Each row below holds a small network's activations on one input, seen along a few directions.
In each table, some parts of the input vary, and every possible input appears once, in random order.
Descriptions start from the smaller parts, as in this example, which fits no table here: one of 6 places along a line, together with either a single point or one of 9 places along a line or (one of 2 separate values, together with one of 5 places around a ring).
Shared parts are said once, and a part with two or three values counts as separate values.
In the rows, zero is written as 128.

Rows:
r1: [135  68 138 172  75 155 109 126 100 174 129 138 191 163]
r2: [107 167  60  71 149  73  63  83 178 102 152 122  96 138]
r3: [142 145 138 175  71 113  94 148  78 180 127 148 162 176]
r4: [106 191 130 177  32 165  93 148 129 166 136 142 137 139]
r5: [112  81  69  60 168 106  77  51 182 108 146 126 131 136]
r6: [148  77 133 105 191 128 168 121 135 111 123 116 115 121]
r7: [121  83 140 173  66 174 106 120 114 174 133 139 178 150]
r8: [100 125 175 171  90 208 193 157 139 122 103 116 122  81]
r9: [112 102 176 178 103 183 195 159 124 124 108 112 130  94]
r10: [151  82 184 160 137 144 193 169  75 130 105 129 173 110]
r11: [171 155 135  96 193  74 147 156  95 108 130 131 108 126]
r12: [116 157  69  63 167  66  60  76 157 114 143 135  99 149]
r13: [114 126 124 107 151 180 167 117 181  94 131 106  90  84]
r14: [121 200 125 112 149 140 147 141 160  99 127 116  59  97]
r15: [145 144  66  49 180  34  61  95 125 105 150 141 136 155]
r16: [135  92 135 107 182 148 165 113 147 110 126 117 102 108]
r17: [100 115 130 171  34 206 107 126 150 161 139 130 166 126]
r18: [165  80 133  94 197 116 166 132 117 102 133 123 140 113]
r19: [128 167 188 175 119 134 173 173  84 142  96 135 104 119]
r20: [ 95 191  59  65 137  98  61  80 194 100 148 124  89 126]
r21: [126 102 125 114 164 155 168 120 167  96 135 104  97  97]
r22: [119 167 130 184  44 140  94 150 112 167 140 139 144 152]
r23: [159 156 186 163 133 102 175 191  53 135 102 138 142 123]
r24: [152  71 136 162  81 143 107 137  82 166 138 144 216 155]
r25: [112  91 130 180  47 181 109 128 134 162 142 127 173 139]
r26: [ 91 115  60  60 138 138  78  55 217  94 151 114 120 113]
r27: [141 167 136 110 179 107 146 137 126 115 124 126  71 121]
r28: [120  93 187 171 122 175 191 151 105 137  99 125 135 106]
r29: [155 152 135 108 187  87 149 145 112 116 121 125  84 133]
r30: [125  66  66  57 177  86  80  59 169 108 142 126 144 149]
r31: [142 154 187 173 127 114 177 180  71 143  93 133 118 132]
r32: [120 176 178 183 100 142 177 181 104 129 104 123 100 108]
r33: [158 148 137 165  77 101  92 158  59 171 136 154 186 168]
r34: [108 200 176 175  87 167 176 179 119 127 100 127  92  95]
r35: [141  68  65  46 182  75  78  70 151  98 152 133 168 142]
r36: [128 159 141 177  63 132  91 141  92 180 131 150 149 163]
r37: [134  79 185 170 131 156 194 158  92 138  96 123 148 118]
r38: [103  90  60  67 151 113  80  58 202  95 155 112 127 125]
r39: [129 142  67  60 175  46  63  84 143 115 140 135 112 162]
r40: [133 176 126 118 161 115 149 144 145 102 132 114  66 110]
What is each input in this table made of?
> one of 2 separate values, together with one of 4 places along a line, together with one of 5 places along a line
Changing only the choice among 2 separate values turns r21 into r40. The same change can be made to r24. Which row results?
> r33
Which other rows does r32 become when the choice among 2 separate values takes its other values? List them by row number.
> r9
Which other rows does r18 become when the choice among 2 separate values takes its other values? List them by row number.
> r11
A walk changes only the place on the line of 5. It starts at r33 and steps to r3. List the rest of the walk in order.
> r36, r22, r4
A walk changes only the place on the line of 4. It starts at r30 and steps to r6. List the rest of the walk in order.
> r37, r1
